[[127 127 125 126 130 128 132 129 129 127 127]
 [136 128 122 126 127 126 128 132 136 127 127]
 [125 130 126 134 125 123 127 124 122 123 127]
 [125 129 125 124 129 126 129 131 128 132 134]
 [127 130 127 130 125 128 131 127 133 129 130]
 [120 127 125 131 127 127 132 127 130 128 127]
 [131 127 134 137 127 123 139 125 129 123 123]
 [120 127 137 126 130 136 127 124 125 128 126]
 [128 127 122 125 134 128 129 126 127 125 126]
 [127 128 125 128 130 128 132 129 130 128 128]
 [125 151 130 123 127 128 127 124 122 127 123]
 [126 128 122 123 131 130 138 127 131 127 126]]
The bottom-right entry -> 126
The entry in the top-left corner -> 127
The entry in the top-right corner: 127
Which number is the entry just left of the largest entry? 125
The largest entry in the last row is 138
Which number is the third entry from the end, reading row by row? 131
Which number is the smallest entry in the last row? 122
The entry directly below the largest entry: 128
The bottom-left entry: 126
The largest entry in the first column: 136
The second entry in reading order -> 127
Which number is the largest entry in the first row? 132
Which number is the third entry on the diagonal from the top-right corner? 122
The 4th entry in reading order: 126
Which number is the fifth entry, reading row by row? 130
Which number is the largest entry? 151
Which number is the third entry on the main diagonal? 126
The second entry on the diagonal from the top-right corner: 127
Which number is the second largest entry? 139
The third entry, reading row by row -> 125
